Each row below holds a small network's activations on one input, seen along a few directions.
Each table varies a few parts of the input and shows all the possible inputs, shuffled.
A made-up example of a description, with smaller parts first: one of 5 places around a ring, together with either a single point or one of 11 places along a line or (one of 2 separate values, together with one of 6 places along a line).
Shared parts are said once, and a part with two or three values counts as separate values.

Other details of the inputs shift rows strongly along two fixed directions, in all tables alike. That doesn't count.

A family of inputs:
R1: [ 48 -31 -28 -16 -12  47 -74  22  -3  21  30  29]
R2: [-36  14  46  10 -46  14  44 -12  -7  -2 -31  13]
R3: [-13  -4  34   8 -58  38  26 -19  -4 -14 -25   6]
R4: [ 34  -9 -27 -16  73 -44 -15  20  13  17  26   3]
R5: [  3  33 -29 -15  88 -50  10  -6 -10  -6  -9 -26]
R6: [ 34 -11 -32  12 -17  42 -90   6   9  55  69 -18]
R7: [-34   3  47  20 -65  23  33  -7 -14 -15 -22  31]
R8: [ -3  37 -35  -2  82 -59  14  -3 -14 -19  -6 -18]
R9: [-26   4  11   6 -47  30  16  15 -16 -13 -23   3]
R10: [ 72 -59 -22 -18 -21  52 -76  14  16  23  44  33]
R11: [-37  38   9  41   0 -27  24 -28  16  -8  16 -55]
R12: [-31   5  30   3 -27 -10  41  10  -2 -11 -23   5]
R13: [-20  -9  11   1 -20   6  22  -6   7 -18 -21  -6]
R14: [-14  -9  20  -3 -40  25  22 -15   3 -12 -17   2]
R15: [  8  12  -7  -6  62 -55   8  -8   0   5  -4  -3]
R16: [ -8  33 -18   6  93 -81  43 -21   3 -40 -13 -28]
R17: [-40  -1  32   1 -33   1  33   1  -2  -6 -21   8]
R18: [-30  10  17  -4 -53  38  16  -3 -15  -7 -26   8]
R19: [ 37 -21 -20 -14  57 -22 -38  15   8  18  32  15]
R20: [ 46 -43 -17 -29  14  16 -53  11  10  47  35  23]
R21: [  5  37 -31  -8  82 -59  10  -6 -13 -11 -15 -24]
R22: [-33  19  20  14 -55  33  29  14 -12 -23 -34  11]
R23: [ 42 -30 -43 -32  21  18 -61  21  -2  29  27   5]
R24: [-20   1  37  18 -71  32  33 -20  -8 -24 -34  12]
R25: [ 65 -67 -23 -21 -28  49 -72  21  16  29  33  20]
R26: [-39  57  -5  32  76 -88  24 -19  18  11  24 -60]
R27: [-10  -8  22  12 -53  31  30   2   3 -25 -11  11]
Description of these inputs: one of 3 separate values, together with either a single point or one of 8 places around a ring.
Question: The inputs of R24 and R21 match in every part but the choice among 3 separate values. If R3 is changed in the same way as R24 into R21, which row does it become?
Answer: R5
Question: Which other rows does R11 become when the choice among 3 separate values takes its other values? List them by row number.
Answer: R6, R26

A family of inputs:
R28: [ 32 -33   5   5  20 -26 -12   6  16  47  23 -30]
R29: [-39  31   3   2  32 -39  68  -5  -4 -51 -38 -22]
R30: [ 11   7 -25   1  50 -21 -16  13  10   8  29 -26]
R31: [-24  12  33  33 -77  38  15 -21  -5  -9 -17   3]
R32: [-10   1   7   4  36 -37   8 -15  22   9  23 -15]
R33: [  7   2 -27   4  24 -14 -11   1  13  -1  20 -26]
R34: [ 23 -15 -13  11 -13  21 -30   8   6   8  31  -6]
R35: [ 35 -18 -33 -19  44 -20 -33  16  -9  20  13  20]
R36: [ 44 -12 -35 -32  45  -7 -28   0   6  19   6   6]
R37: [-33  -3  25  -3 -56  33  19   4 -19  -8 -30  24]
R38: [-41  32  31  19 -23 -10  68 -22 -13 -44 -56   2]
R39: [ -6  15 -22   6  37 -27   6  -2   9 -11  14 -33]
R40: [ 23   1 -29  -2  54 -27 -39  20   7  23  34 -14]
R41: [ 41 -46   6 -15  22 -22   2  13   8  33   0  -5]
R42: [ 10 -24  -1 -10 -23  25 -10  -3  -4 -14  -9  10]
R43: [-57  59  12  12  28 -47  51 -20  -8 -15 -24 -36]
R44: [  8 -24   5   6 -63  65 -35  17   6  20  26   9]
R45: [ 43 -18 -36 -17  58 -22 -19  15   4  -6  15   0]
R46: [ -6  -5  15  22 -49  29  -8 -10  -4  -7   6  -3]
R47: [ 24 -34  -1  -9 -38  47 -18  14  -3  -6   5  22]
R48: [ -9  11  18  15 -53  24 -10  -5 -11  17   4  11]
R49: [-15  19  30  21 -56  35  10 -14  -7   4  -7   2]
R50: [-24   8  18  18 -63  36   8 -23   1  -4 -14  -8]
R51: [  9   4  10   5 -31  33 -19  -9  -1  19  10  -1]
R52: [ 25 -18   9 -15 -32  46 -18   0  -8  11  -5  28]
R53: [-40  34  -3   0  44 -58  64 -17  -3 -51 -45 -26]
R54: [ 24  -6 -29   0  35  -9 -28   5   9   5  35 -22]
R55: [ 32 -41  -5 -27  33 -11 -21   1  19  15  23  21]
R56: [ 10 -28  13  14 -75  63 -37  -5  -2   9  18   8]
R57: [ 28  -3 -22 -11  54 -24  -5  -9  -2  -6  -7   0]
R58: [-49  25  34  17 -78  32  23 -14 -10   1 -21  -1]
R59: [  7  -8  -1   1  -4  -3  10  -4  -5 -22 -15   9]
R60: [  0   9 -21   0  42 -25 -22   3  -5  19  22 -15]
R61: [ 38 -15 -34 -25  61 -15 -27  -8   4   5   5  -3]
R62: [ 14 -27  11  -9 -46  46 -24  28  -8   8   0  35]
R63: [-40  45  15  -3  38 -46  59 -12 -20 -28 -43  -8]
R64: [-26  50   9   4  45 -54  67 -16  -9 -33 -45 -12]
R65: [ -1  23 -24   2  59 -38  -1 -22   7  -2   6 -36]
R66: [  5 -13   4 -20 -42  35 -14   3  -9  13 -12  27]
R67: [ -4   7  -2   4  10 -18  34   5  -2 -32 -19   0]
R68: [  7   8 -32  -2  45 -22 -15  13  17   9  23 -27]
R69: [-52  50  21  28   9 -28  57 -32  -5 -33 -31 -35]
R70: [ 26  -5 -32   0  40 -22 -45   9   0  33  34  -2]
R71: [-31   6  24  13  -5 -22  26 -18  23   0   7 -10]
R72: [-11   1  21  -2  37 -46  40  -8  11 -19 -10  11]
R73: [ 31  -6 -31   0  42 -11 -36  19  12  19  40 -14]
R74: [-13 -26  46  -2 -53  27  22  -6   4  -8  -8  36]
R75: [ -9 -22  24 -11 -18   0  19  -7  16  -5  -8  24]
R76: [-13 -12  30   5 -76  54  18  19 -10 -17 -20  30]
R77: [ 14   1 -31 -23  69 -32   3  18   6  -9   3 -11]
R78: [ -3  -2  20  21 -64  46 -10 -17  -3   5   0   4]
R79: [ -7 -23  42  18 -65  32  -5  -9  15  15  22  21]
R80: [ 25 -22  18  -8 -62  62 -18   2  -9  12  -9  38]
R81: [ 15  16 -25  -7  40 -19 -18 -11  11  19  15 -23]
R82: [ 18   1 -12  -6  12   4 -38  -2  -4  30  25  -4]
R83: [ 19   3 -24  11  35 -28 -20  -8   6  -1  21 -21]
R84: [ 25 -14 -33  -3  22  -4 -42  -6  13  12  28 -19]
R85: [  5  -8  -6  -8  12  -4  -5  11 -15   5  -7  20]
R86: [ -9   8  19   8 -49  41  -6 -13  -1  13   0  -2]
R87: [ -6   3  21  11 -64  41 -18  -4 -11  21   7  13]
R88: [-45  35  21   9   8 -34  60  11 -11 -37 -42   1]
R89: [-44  24  41  12  15 -54  80 -16   6 -39 -35   7]
R90: [-44  40  28   0  -2 -15  68 -18 -12 -35 -52  -7]
R91: [ 25   7 -35   9  57 -40 -15   5  11   1  28 -26]
R92: [-58  46  27  30 -16 -24  49   3  -5 -23 -23 -17]
R93: [ 28 -14 -33 -26  63 -26 -28  14  -9  16  11   8]
R94: [ -3 -12  12  -5 -33  35   9  19  -5 -13 -11  17]
R95: [-14   4  18  24 -59  35   3  12   1   0   7   4]
R96: [ 24 -16 -27 -27  47 -12 -28  25   1  11   9   6]
R97: [-51  41  15   1  38 -47  66   7 -12 -40 -42 -14]
R98: [ 26 -31 -17 -20 -15  35 -27  25   6   8   8  20]
R99: [ 27  -7 -24 -31  43 -12 -25   4  -7  18   5   9]
R100: [-55  34  22  26 -21 -12  48 -24  -3 -37 -25 -32]
R101: [ 37 -39 -13 -16 -16  32 -37   4  -5   1  10  19]
R102: [ -2  12 -23  -3  48 -28 -20  13   7  14  20 -25]
R103: [-12  -3   2  -3 -23  10  26   4   0 -28 -22   2]
R104: [  9  -4 -30  -7  22  -9 -39   5   4  30  25  -8]
R105: [-11   1  -3   3 -24  16 -21  14   7  15  12  -6]
R106: [ 12  -5 -13  -2  15   3 -37  18   3  21  29  -7]
R107: [  6  -6 -20 -21  34 -16  -7  21   1   1  -4   6]
R108: [ 18 -22  16  -8 -68  53 -22   8 -15  19  -8  45]
R109: [  6 -19   8  11 -60  48 -41   9 -10  30  22  21]
R110: [-42  32  26  10   0 -15  66 -25 -14 -44 -53  -9]
R111: [ 25  -9 -23  -9  49 -27  -6  -1  -2 -16  -2  -3]
R112: [-58  37  45  33   2 -52  71 -25  12 -26 -15 -14]
R113: [ 22  -7  10  11 -57  48 -33  -5   0  27  16  15]
R114: [ 13  -1 -35  -9  54 -24 -41   5   1  29  32 -16]
R115: [  8 -21  14   2 -60  48   2  23  -6  -6  -6  33]
R116: [ 36 -16 -34 -23  43  -9 -26  -7   6   6   0   1]
R117: [-28   1   8  -6 -31  12  19   4 -13  -7 -29  18]
R118: [  6 -34  31   8 -52  38 -24  -7  18  24  33  20]
R119: [ 36  -7 -21 -24  43 -15 -27   7  -9  19   7  16]
Question: The inputs of R62 and R40 match in every part but one. If R94 is changed in the same way as R62 into R40, which row does it become?
Answer: R30
Question: The inputs of R29 and R39 match in every part but one. If R76 is changed in the same way as R29 into R39, which row does it become?
Answer: R73
Question: Describe the family of inputs behind these rows.
Answer: one of 2 separate values, together with either a single point or (one of 5 places along a line, together with either a single point or one of 8 places around a ring)
Question: Which other rows does R65 become when the choice among 2 separate values takes its other values? List them by row number.
Answer: R61
Question: Which other rows does R79 become when the place on the line of 5 takes its other values? List them by row number.
Answer: R32, R71, R112, R118
Question: Which other rows does R68 become when the choice among 2 separate values takes its other values? List them by row number.
Answer: R98
Question: Which other rows does R60 become when the place on the ring of 8 takes its other values? List them by row number.
Answer: R30, R51, R54, R56, R69, R82, R106
